These are the activations of a small neural network, seen along a few directions. Each row is one input.
Each table varies a few parts of the input and shows all the possible inputs, shuffled.
Descriptions start from the smaller parts, as in this example, which fits no table here: ring(5) and (point or (values(2) and line(4)) or line(11)).
Shared parts are said once, and a part with two or three values counts as separate values.
In the rows, zero is written as 128.

Other details of the inputs shift rows strongly along two fixed directions, in all tables alike. That doesn't count.

Rows:
R1: [146 121 132 144 123 126  95 121 124 128  95 100  99 130]
R2: [162 175  75 100 113  79 102 127 135 107 152  94 119 123]
R3: [129  97 120 124 141 174  86 148 127 122 103 118 112 112]
R4: [151  96 166 155 129 110 138 120 120 146 111 126 131 144]
R5: [127 120 134 137 145 147 108 138 136 145 107  99  95 125]
R6: [167 131  85 100 136 114  55 169 135 108 132  49  93 104]
R7: [153 147  79 110 138 116 131 143 132 103 178 152 141 132]
R8: [100 146 123 125 111 148 138 104 125 117 129 167 148 128]
R9: [126 137 111 116 132 137 119 139 130 129 145 101 121 113]
R10: [144 140 100 129 121 117 124 118 119 104 148 153 139 137]
R11: [131 108 177 159 128 103 194 108 121 149 133 179 163 158]
R12: [153 155 106 124 117 102 116 120 133 120 135 104 121 133]
R13: [123 124 141 119 140 105 166 139 133 132 151 154 154 133]
R14: [134 135 118 121 136 129 116 142 136 136 131  89 103 121]
R15: [156 140  82 112 114 125  44 136 123 103 121  32  98 112]
R16: [ 98 102 185 156 144 149 158 129 130 180  93 118 107 138]
R17: [107 134 142 140 116 145 133 110 128 145  90 128 110 131]
R18: [131 130 109 108 112 102 102 128 120  97 145 103 154 120]
R19: [162 128 100 122 142 119 112 150 132 119 151 121 116 130]
R20: [ 97  63 190 153 145 192  89 145 130 174  39  64  86 114]
R21: [106  82 224 181 132 130 171 101 126 189  62 128 123 152]
R22: [134 160 100 102 131  97 136 147 141 129 152 108 116 122]
R23: [126 126 112 123 142 149 116 135 128 113 145 144 134 123]
R24: [122 181  69 102 128 141 159 125 141  95 176 215 141 125]
R25: [110 132 139 136 121 139 155 105 123 121 118 188 149 135]
R26: [122 137  74 101 130 162  60 145 125  90 149  87 120 104]
R27: [153 184  64 115 112 110 143 116 133  94 157 198 125 133]
R28: [108 149 154 144 135 140 199 117 147 163 118 200 115 142]
R29: [157 113 128 117 141 103 125 153 130 136 135 114 125 127]
R30: [116  78 203 152 128 106 161 118 118 155 101 128 163 140]
R31: [126 148  88  93 127 115 116 150 133 103 168 111 143 111]
R32: [161 127 123 122 118  83 132 130 126 125 137 128 140 136]
R33: [115 132 129 111 129 113 146 142 133 143 143 113 132 118]
R34: [138 120 106 122 116 144  44 131 119 114  92  36  89 112]
R35: [123  65 192 159 132 135 115 120 114 145  89  99 149 133]
R36: [145  83 157 152 127 133  91 127 116 137  82  94 112 130]
R37: [111  96 177 155 131 137 147 109 115 142 104 148 152 139]
R38: [116  91 175 147 148 136 164 131 128 147 130 150 150 139]
R39: [144 148 117 110 135  97 136 142 146 138 141 108 113 126]
R40: [125  89 202 154 127  92 190 117 121 164 111 156 166 152]
R41: [121 148 127 132 117 108 174 104 121 111 168 179 171 143]
R42: [153 117 150 150 126 111 120 123 126 139 106 102 115 136]
R43: [148  70 132 114 142 136  55 170 123 125 105  44 121 108]
R44: [120 166  78 106 132 143 129 131 130  92 184 168 144 124]
R45: [ 98 140 119 119 132 164 148 125 132 118 145 182 141 122]
R46: [146 180  62 106 130 127 148 135 142 100 168 203 114 129]
R47: [ 94 131 161 140 136 147 182 118 131 164 130 164 132 136]
R48: [ 79  62 212 155 140 195 121 136 123 185  50  95 109 115]
R49: [147 103 165 142 124  98 120 128 126 148  95  90 119 130]
R50: [156 152  39  94 135 142  63 152 128  73 170 115 112 114]
R51: [156 142 102 123 140 119 112 146 137 123 145 111 103 128]
R52: [120 135 148 143 138 142 172 128 143 152 109 183 105 134]
R53: [117 113 202 165 148 115 214 119 141 188 114 165 129 152]
R54: [ 93  94 142 124 134 192  81 139 126 128  97 101 121 103]
R55: [112 138 142 124 111  94 170 111 123 127 150 149 165 136]
R56: [118 139 147 136 112 112 167 103 122 143 137 139 144 137]
R57: [121 150 108 118 135 125 161 131 132 109 182 170 156 134]
R58: [108 166 107 121 113 136 162 100 126 103 153 204 158 133]
R59: [150 179  79 118 138 118 138 135 139 110 165 161 104 131]
R60: [116 114 105 114 109 175  33 131 115 113  82  49 103  97]
R61: [122 174  87 118 112 118 144 103 123  91 176 180 158 136]
R62: [119 112 157 149 121 147 114 115 130 147  67 112 101 128]
R63: [115 113 121 126 116 152  76 121 112 109 119  86 133 116]
R64: [140  94 149 144 148 142 119 144 127 145 108 125 108 131]
R65: [123  93 151 146 125 150 116 118 118 129  89 143 130 129]
R66: [132 194 100 131 113 105 191 100 139 118 147 224 125 147]
R67: [145 146  97 103 112  97  80 132 130 114 126  55 111 116]
R68: [101  94 186 136 139 121 181 135 128 151 135 148 159 139]
R69: [126 164  87 113 107 131 102 112 120 108 142 109 123 120]
R70: [115 128 140 135 116 122 146 109 118 121 143 136 157 136]
R71: [107 110 152 133 139 143 145 133 127 137 141 126 145 128]
R72: [144 186  51  83 102  87  98 129 127  89 173  96 133 110]
Description of these inputs: values(2) and line(4) and ring(9).
The inputs of R55 and R31 match in every part but the values(2) part. If R70 is changed in the same way as R55 into R31, which row does it become? -> R71
The inputs of R35 and R38 match in every part but the values(2) part. If R60 is changed in the same way as R35 into R38, which row does it become? -> R48
Which other rows does R48 become when the line(4) part takes its other values? List them by row number. -> R9, R33, R47
Which other rows does R17 become when the values(2) part takes its other values? List them by row number. -> R20
Which other rows does R26 become when the ring(9) part takes its other values? List them by row number. -> R5, R16, R23, R44, R47, R50, R59, R64
Which other rows does R33 become when the values(2) part takes its other values? List them by row number. -> R72
Which other rows does R10 become when the ring(9) part takes its other values? List them by row number. -> R1, R21, R34, R36, R37, R61, R63, R69

Rows:
R73: [113 106 145 136 138 158 106 131 122 129 121 100 130 124]
R74: [126 139 129 123 112 106 144 115 128 120 131 155 148 133]
R75: [155 151  95 116 132 100 141 136 134 118 165 142 130 135]
R76: [129 110 154 127 133 110 151 138 134 143 120 136 135 131]
R77: [129 126 148 136 120 108 161 110 125 129 126 170 150 141]
R78: [114  93 152 143 141 156 122 129 120 137 117 125 137 130]
R79: [151 163  32  78 116 150  20 155 133  79 127  59  84  92]
R80: [123 110 139 126 114 126 105 124 120 129 103  94 134 121]
R81: [119 145 134 126 111 108 155 109 124 132 137 141 145 133]
R82: [129 118 165 144 139 108 168 128 134 158 132 129 133 142]
R83: [103 100 150 126 131 158 118 132 125 136 113 116 139 116]
R84: [122 139 155 134 135  96 184 126 135 150 145 151 137 142]
R85: [103 109 151 132 133 148 146 128 128 133 121 156 148 125]
R86: [128 177  90 116 125 123 138 124 140 117 145 147 108 127]
R87: [144 167  88 126 129 128 136 122 136 117 149 149 107 134]
R88: [126 148  91 111 127 139 123 131 128  96 159 167 145 121]
R89: [114 141 154 142 118 102 176 103 126 141 133 154 147 143]
R90: [143  94 142 126 138 120 107 148 128 133 111 102 124 121]
R91: [132 115 143 140 123 125 104 117 120 130 110  86 128 129]
R92: [129 110 142 121 132 120 116 143 128 144 117  84 121 119]
R93: [136  98 145 141 121 126 103 123 115 124 105 106 132 129]
R94: [155 157  94 120 132 102 140 135 132 116 169 132 126 135]
R95: [122 103 137 138 137 160 102 133 119 123 126 103 127 125]
R96: [144 163  85 120 125 129 125 127 134 110 141 161 110 128]
R97: [134 170  84 107 123 128 129 129 142 109 139 161 114 122]
R98: [131 119 156 152 123 117 147 109 118 139 121 129 137 145]
R99: [130 103 145 120 132 121 117 146 130 142 112  92 126 118]
R100: [105 105 140 124 129 158 106 136 123 132 119  99 132 114]
R101: [129 145  94 117 129 138 126 129 124  99 163 164 142 126]
R102: [ 97 117 157 138 133 144 149 123 127 139 131 139 140 130]
R103: [145 127 133 130 135 102 156 136 131 133 145 153 136 137]
R104: [128 124 136 140 135 149 106 129 132 141 100  98  99 125]
R105: [127 125 145 147 135 140 147 120 131 150 111 149 113 138]
R106: [141 163  85 114 124 129 126 129 136 109 140 165 113 125]
R107: [135 104 142 142 122 127 104 120 116 129 108  99 131 132]
R108: [118 126 130 127 127 151 104 133 130 142  97  97 102 117]
What is each input in this table made of? -> values(4) and ring(9)
The inputs of R76 and R74 match in every part but the values(4) part. If R92 is changed in the same way as R76 into R74, which row does it become? -> R81
Which other rows does R100 become when the ring(9) part takes its other values? List them by row number. -> R73, R78, R83, R85, R88, R95, R101, R102
